Each row below holds a small network's activations on one input, seen along a few directions.
Each table varies a few parts of the input and shows all the possible inputs, shuffled.
A made-up example of a description, with smaller parts first: one of 6 places along a line, together with either a single point or one of 9 places along a line or (one of 3 separate values, together with one of 5 places around a ring).
Shared parts are said once, and a part with two or three values counts as separate values.
(in the rows, 128 means zero)

Other details of the inputs vary at random and push rows far along two fixed directions, the same in every table; ignore that.

Rows:
x1: [118 134 141 104  94 113  83 146 177 171 146 109 186]
x2: [135 113 143 102 102 105  91 157 189 142 140 101 184]
x3: [118 131 110 136 129 142 131 105  79 121 130 144 107]
x4: [ 65 179 129 129 125 148 162 176 172 138  97 128  81]
x5: [143 125 175 108 105 139 123 160 204 148 134 100 141]
x6: [143  70 121 120 107 126 100 112 119 124 141 137 139]
x7: [182 116 196 111 124  98 110 140 186 171 145  73 190]
x8: [154 106 135 127 117 137 106  93  84 143 165 140 144]
x9: [108 126  87 151 160 124 171 128  98  78  87 146  87]
x10: [118 196 145 139 153 139 170 149 152 117 101 105  93]
x11: [137 126 173 109  96 144 104 141 179 180 155 110 152]
x12: [145 129 142 133 145 132 151 135 151 115 117 113 125]
x13: [111 166 138 136 155 128 179 158 171 105  90 111  96]
x14: [139  69 120 121 110 116  99 111 121 123 145 141 139]
x15: [155 163 148 132 141 138 145 127 136 131 128 113 129]
x16: [137 172 168 102 113 114 102 147 178 171 153  88 189]
x17: [151 133 141 130 142 135 151 133 149 119 113 119 128]
x18: [117  86  86 134 113 149 109  96  75 126 138 175 118]
x19: [185 122 176 118 126  96  94 112 124 166 161  96 182]
x20: [141  57 118 124 108 109  90 115 108 124 141 143 146]
x21: [ 76 116  88 143 125 137 128 129  98 120 114 165  92]
x22: [ 68 173 128 127 122 150 156 167 172 135 103 133  80]
x23: [138 110 101 136 127 145 121  88  57 121 145 164 122]
x24: [ 83 155  95 151 144 139 155 126  75 101 102 161  76]
x25: [132 117 138 117 114 144 133 147 161 126 121 130 123]
x26: [129 151  94 131 151 106 128 123  99 104 126 127 145]
x27: [113 192 138 141 159 132 167 145 149 113 106 113  91]
x28: [ 74 170 129 127 119 159 156 166 167 136 100 128  82]
x29: [179 104 135 130 134 100  98  88  86 145 165 121 165]
x30: [165  87 129 129 135 115 118  99 109 119 134 124 149]
x31: [114 168 142 129 129 133 143 140 131 146 129 121 113]
x32: [146  76  92 137 120 118  93  61  29 125 166 169 138]
x33: [141 132 109 146 152 135 140 102  82 100 129 140 110]
x34: [ 97 103  90 137 129 127 144 140 119  96 108 151  91]
x35: [122 107  79 134 153 105 129 118  95  82 108 142 143]
Each input here is: one of 5 places around a ring, together with either a single point or one of 6 places along a line.
Question: The inputs of x16 and x1 match in every part but the place on the ring of 5. If x3 is changed in the same way as x16 into x1, which row does it become?
Answer: x28
Question: A walk changes only the place on the line of 6. It starts at x18 and steps to x11. List the rest of the walk in order.
Answer: x28, x22, x4, x21
Question: Which other rows agree with x9 in the place on the ring of 5? List them by row number.
Answer: x7, x12, x13, x17, x30, x35

Rows:
x36: [107 160 136 124 123 167 165 168 192 130 101 125 106]
x37: [109 219 171 132 149 153 193 178 194 112  97  94  79]
x38: [104 170 132 139 140 126 142 133 120 129 125 119 102]
x39: [111 118  66 127 124 126 112 120  96  85 120 147 141]
x40: [101 194 137 135 168 111 175 179 181 108  86 100 113]
x41: [169 106 164 123 125 101 101 115 124 166 149 105 167]
x42: [127 156 106 145 146 147 147 108  99 122 117 144 117]
x43: [186 142 184 114 127 135 123 128 160 153 145  94 161]
x44: [114 122 141 128 123 138 143 159 167 127 108 121 109]
x45: [123 103  93 150 146 108 134  99  61 105 124 155 104]
x46: [207  53 130 125 138  79  79  80  96 125 169 118 211]
x47: [107 120  91 130 117 154 124 118 113 129 123 161 118]
x48: [130 150 108 140 140 133 136 106  79 112 134 147 111]
x49: [142 131 140 140 149 128 157 126 141 127 107 119 116]
x50: [124 130 165 111 106 114 119 160 181 165 137 107 140]
x51: [159 117 172 102  99 145 108 144 180 155 145 111 161]
x52: [111 121 109 128 118 166 144 134 136 113 109 141 110]
x53: [157 191 198 114 131 140 156 164 202 147 131  82 132]
x54: [151  50  81 125 108 135  97  86  56 105 158 173 134]
x55: [202  54 151 125 119  95  84  76  86 147 178 125 181]
x56: [ 77 100  27 147 143 120 126 117  52  63 101 176 108]
x57: [117 150 169 106 102 125 106 157 187 177 151  95 142]
x58: [174  36 143 113  94 103  71  88 106 147 176 129 175]
x59: [153 139 171 116 127 118 108 117 136 178 148 103 175]
x60: [ 82 175 119 124 122 164 151 161 162 127 101 139 100]
x61: [160 103 115 136 138 131 118  86  75 105 155 145 125]
x62: [107  71  84 140 119 116 106 105  75 109 140 165 108]
x63: [147  92 111 151 146 121 132  97  75 102 119 146 117]
x64: [130 157 160 138 144 127 154 150 164 123 118  98 102]
x65: [109 149  96 120 142 142 149 155 161  80  92 127 122]
x66: [155  65 134 108  85 100  57  92  98 172 185 128 184]
x67: [104 147  81 150 153 141 150  98  51  81 118 166  82]
x68: [150 105 148 107 112  91  90 147 172 147 142 100 186]
x69: [167 104 160 122 127 104 103 110 126 171 149 106 169]
x70: [125  66  94 136 117 121 109 105  88 100 138 153 108]
x71: [135 174 147 131 151 153 170 145 155 121 106 113 108]
x72: [103 181 137 137 139 128 156 146 128 132 114 121 105]
x73: [159  98 152 104  85 127  63 106 136 169 190 120 176]
x74: [ 94 125 124 127 122 129 136 150 151 139 109 131 113]
x75: [150 170 199 119 140 131 158 165 211 156 111  75 136]
x76: [144 104 162 119 111 131 125 142 186 157 129 110 150]
x77: [ 84 176 124 126 119 162 147 165 159 123 102 138  98]
x78: [131 114 155 111  96 126  97 131 162 183 146 118 174]
x79: [129  91 103 121 111 139 116 110  97 104 141 153 114]
x80: [108 145 113 125 138 119 153 175 179  91  87 114 112]
x81: [ 98 124 121 130 121 127 139 146 156 142 108 133 113]
x82: [151  99  61 142 149 104 103  70  36  80 146 161 168]
x83: [125 127 106 144 142 124 132 101  83 139 125 143 130]
x84: [133 149 115 139 145 141 132 110  86 119 125 145 120]
x85: [145  84 153 115 101 109  87 128 143 169 150 120 166]
x86: [ 83 107  80 141 123 138 122 122  79 117 116 168 105]
x87: [ 60 160  78 138 128 160 157 140 107  83 100 166  59]
x88: [147 135 120 142 150 145 154 107 115 113 118 141 118]
x89: [128  63  92 135 116 119 115 107  82 100 132 162 113]
x90: [ 99  82  76 143 137 143 144 121  88  87  97 172  91]
x91: [ 82 157  57 154 173 113 162 124  68  59  88 159  98]
x92: [127 196 197 111 127 121 140 162 188 169 133  78 137]
x93: [141 172 185 117 128 122 126 149 166 178 136  88 155]
x94: [ 86 234 141 138 160 166 192 170 174 120  81 116  80]
x95: [136 119 162 106  93 115  92 139 157 182 162 111 167]
x96: [118 150 141 138 142 115 140 136 135 130 123 111 105]
x97: [161 133 176 118 128 107 121 129 168 177 135  91 160]
x98: [164 110 167 119 119  95 102 112 126 162 157 100 158]
x99: [ 56 189 129 126 129 155 167 182 178 136  86 126  88]
x100: [ 95 122  83 138 130 160 147 132 109  82 118 158  74]
x101: [128 150 109 142 141 135 128 104  86 112 141 137 105]
x102: [142  89 155 109  97 102  89 124 144 164 158 114 157]
x103: [186  92 175 119 122 102 100 103 127 149 162 100 164]
x104: [107 128 101 122 111 144 119 126 108 120 134 157 112]
x105: [126 145  80 143 171 127 164 118  95  53 100 147 116]
Question: The inputs of x39 and x82 match in every part but one. If x36 is changed in the same way as x39 into x82, which row does it become?
Answer: x88
Question: The inputs of x50 and x45 match in every part but one. If x57 is changed in the same way as x50 into x45, which row does it become?
Answer: x38
Question: Describe the family of inputs behind these rows.
Answer: one of 2 separate values, together with one of 5 places around a ring, together with either a single point or one of 6 places along a line
Question: Which other rows agree with x63 in the choice among 2 separate values and the place on the ring of 5? List them by row number.
Answer: x46, x49, x55, x64, x75, x103
Question: A walk changes only the place on the line of 6. It starts at x36 and steps to x52. List the rest of the walk in order.
Answer: x51, x54, x79, x100
Question: A walk changes only the place on the line of 6. It starts at x76 and steps to x90. List the rest of the walk in order.
Answer: x44, x89, x58, x70
Question: A walk changes only the place on the ring of 5. It starts at x63 and steps to x41. List the rest of the walk in order.
Answer: x93, x84, x43
Question: Which other rows agree with x99 in the choice among 2 separate values and the place on the ring of 5? List them by row number.
Answer: x56, x57, x66, x78, x86, x95
